A small network was shown many inputs. Here are its activations along a few directions, one row for each input.
In each table, some parts of the input vary, and every possible input appears once, in random order.
Descriptions start from the smaller parts, as in this example, which fits no table here: ring(8) and (point or ring(9) or (values(3) and line(4))).
Shared parts are said once, and a part with two or three values counts as separate values.
In the rows, 128 means zero.

Other details of the inputs shift rows strongly along two fixed directions, in all tables alike. That doesn't count.

Rows:
x1: [121 158  76 155  83 109 148 118 153 141 126]
x2: [127 152  82 162  79 118 142 113 133 162 117]
x3: [ 67  83 223  89 177 150  73 109 110  83 143]
x4: [162 115 151 119 139  79 189 218 142 153 145]
x5: [118 118 161 117 145 106 145 167 132 128 137]
x6: [124 140 122 134 106 107 147 143 142 133 125]
x7: [108 153 108 150  99 120 141 116 133 142 115]
x8: [122 105 196  86 187 143 130 153 106 104 129]
x9: [179 131 107 129 131 110 145 165 143 132 131]
x10: [163 141 111 124 126 120 168 156 132 139 123]
x11: [158 160  61 148 108 120 169 131 144 150 127]
x12: [142 132 117 123 128 136 109 114 137 109 122]
x13: [129 123 158  98 158 135 123 135 126 100 124]
x14: [145 137  80 148 115 141 110  97 130 131 127]
x15: [ 60 144 106 148  97 162  83  37 118 124 117]
x16: [134 131 122 143 112 105 130 147 140 136 131]
x17: [129  90 198 105 165 108 128 183 123 122 147]
x18: [135  86 202 109 149 119 124 170 112 129 137]
x19: [136 135  92 166  95 112 127 126 135 154 132]
x20: [138 144  79 141 117 136 111 100 143 118 128]
x21: [107  97 209  96 164 124 145 168 112 123 137]
x22: [136  81 197  86 179 152 103 140 105 101 140]
x23: [134 114 158 104 156 146 119 130 107 122 121]
x24: [132  95 202 103 155 109 126 179 123 119 136]
x25: [134  88 191  84 185 141 110 150 119  95 144]
x26: [125 154  80 135 122 134 126 101 142 116 125]
x27: [ 55 151 118 139 111 147  83  56 131  99 116]
x28: [134 132 116 122 127 148 122 107 117 129 119]
x29: [ 71  97 215  74 203 175  87  98  96  75 131]
x30: [161 138 110 123 131 121 170 156 133 140 130]
x31: [145 123 117 132 132 141 107 114 122 122 125]
x32: [166 136 107 119 130 113 164 162 144 130 133]
x33: [ 86 138 101 129 128 176  82  41 113 110 121]
x34: [120 155  97 153  90 115 154 124 138 149 118]
x35: [ 84 152 104 121 120 167  84  46 132  84 113]
x36: [165 104 192 103 154  78 183 237 132 144 137]
x37: [ 84 148  87 138 121 176  79  34 115 113 116]
x38: [140 131 115 121 125 140 110 111 137 108 124]
x39: [167 141  81 163  93  89 184 174 139 190 134]
x40: [126 143 121 122 134 142 131 113 125 118 116]
x41: [ 58 138 117 147 113 158  81  50 113 125 119]
x42: [126 151  79 144 113 148 114  84 122 135 115]
x43: [133  81 200 110 161 116 127 174 113 133 148]
x44: [100 140  92 139 107 174  66  34 122 100 114]
x45: [125 112 165 125 140 116 139 161 112 149 129]
x46: [128  91 193  82 180 153 121 143 100 113 135]
x47: [171 131 118 148 105  87 180 192 130 181 125]
x48: [133 149  76 160  79 109 132 116 153 143 131]
x49: [173 150  72 164  73  84 166 166 159 164 128]
x50: [117 157  96 158  98 112 151 127 136 150 119]
x51: [ 89  85 213  71 189 174  66  95 109  63 137]
x52: [156 139 115 147 117  86 192 194 138 171 134]
x53: [137 101 162 127 130 117 129 155 122 139 140]
x54: [140 125 126 150 104 113 125 138 129 146 126]
x55: [127 141 117 119 139 134 124 118 134 108 123]
x56: [124 160  64 141 110 136 128  88 147 118 125]
x57: [102 135 106 135 118 171  65  44 119  99 114]
x58: [177 146  71 178  79  86 161 166 145 178 129]
x59: [158 116 155 124 140  86 196 215 131 164 142]
x60: [137 138  75 147 110 148 104  81 132 126 128]
Each input here is: values(2) and ring(5) and ring(6).
Question: The inputs of x30 and x21 match in every part but the values(2) part. If x11 is changed in the same way as x30 into x21, which row does it become?
Answer: x59
Question: The inputs of x24 and x12 match in every part but the values(2) part. If x15 is changed in the same way as x24 into x12, which row does it become?
Answer: x46
Question: A walk changes only the ring(6) part. It starts at x57 and steps to x31. List the rest of the walk in order.
Answer: x14, x60, x22, x44
Question: Change only the values(2) part in x5. List by row number the other rows that result.
Answer: x26
Question: Change only the ring(5) part in x52. List by row number the other rows that result.
Answer: x5, x17, x19, x41

Rows:
x61: [158 102 176 115 134 112 143 175 124 143 129]
x62: [202 149  34 143 104 129 137 114 145 142 124]
x63: [133 175  45 176  86 115 160 105 145 156 114]
x64: [133  96 193  60 212 169 104 135 109  70 133]
x65: [ 37 127 154 112 139 170  68  44 120  76 129]
x66: [118  98 183 107 149 135 113 140 104 127 128]
x67: [111 178  58 158  78 131 141  91 138 140 112]
x68: [115 144 113 132 111 116 135 121 145 123 123]
x69: [169 104 151 130 144  96 157 200 125 161 147]
x70: [ 60 127 154 112 151 156  93  73 120  99 129]
x71: [167 102 157 129 141 107 163 192 118 161 137]
x72: [111 168  89 154  96 127 127  96 139 124 112]
x73: [101 124 134 137 114 137  88  94 127 114 123]
x74: [176  98 151 127 133  89 164 213 132 156 152]
Question: Describe the family of inputs behind these rows.
Answer: values(2) and (point or ring(6))
Question: The inputs of x64 and x62 match in every part but the values(2) part. If x67 is changed in the same way as x64 into x62, which row does it become?
Answer: x66

Rows:
x75: [ 91  96 196 103 167 133 113 139 106 114 143]
x76: [159 138  91 128 110 138 125 115 131 127 117]
x77: [162 151  73 141 118 114 164 147 141 151 135]
x78: [105  99 161 125 137 130  92 119 123 126 139]
x79: [127 145  95 145  90 135  91  83 150 100 119]
x80: [129 126 102 153 110 120 119 115 127 148 134]
x81: [134 145  84 130 125 131 136 118 138 125 130]
x82: [176 106 186 103 171 104 178 221 115 149 130]
x83: [140 132 131 134 109  89 173 180 144 158 133]
x84: [109 147 105 143 108 128 151 112 131 139 122]
x85: [ 73 117 186  95 155 143  92 101 133  68 130]
x86: [108 134 136 130 119 116 147 132 127 136 127]
x87: [135 130 112 149  88 121 115 119 134 147 123]
x88: [138 141 127 131 120 110 127 144 147 111 120]
x89: [175 137  79 155 101  93 139 154 164 133 139]
x90: [ 93 135 140 135 120 135 108 100 113 125 112]
x91: [102 102 204 102 168 142 119 142  98 115 121]
x92: [ 65 138 139 137 109 147  78  68 122 113 110]
x93: [133 127  98 154 115 130 125 114 126 146 133]
x94: [ 95 158  94 141 111 147 128  76 134 124 119]
x95: [ 99 130 126 130 122 174  80  56 112 109 117]
x96: [113 161  90 137 115 150 112  78 125 122 107]
x97: [143  98 177 115 137 122 127 159 108 137 130]
x98: [128  91 182  92 185 149 105 133 107 107 141]
x99: [125 121 113 118 142 150  99  96 126 109 130]
x100: [173 106 138 127 152 114 153 178 125 152 144]
x101: [152 126 116 141 128 105 172 176 130 159 141]
x102: [154 148  78 152 114 114 164 146 141 156 136]
x103: [ 86 143  97 153  98 130 102  86 139 132 132]
x104: [131 140 117 110 135 129 152 132 136 120 123]
x105: [102 133 126 127 129 129 100 105 147  90 138]
x106: [187 144  79 141 103 122 153 142 133 154 122]
x107: [176 127 140 106 149 108 168 192 128 137 120]
x108: [107 100 211  70 192 146 133 147 107  98 134]
x109: [154 108 151 127 129 128 140 155 112 144 128]
Question: Describe the family of inputs behind these rows.
Answer: ring(5) and (point or line(6))
Question: The inputs of x76 and x107 match in every part but the ring(5) part. If x109 is changed in the same way as x76 into x107, which row does it become?
Answer: x91
Question: Change only the ring(5) part in x96. List by row number the other rows that result.
Answer: x77, x98, x106, x108
Question: Which other rows agree with x101 in the ring(5) part? List them by row number.
Answer: x75, x77, x81, x102, x103, x105
Question: Change only the line(6) part in x98. List by row number the other rows that result.
Answer: x78, x80, x93, x99, x100
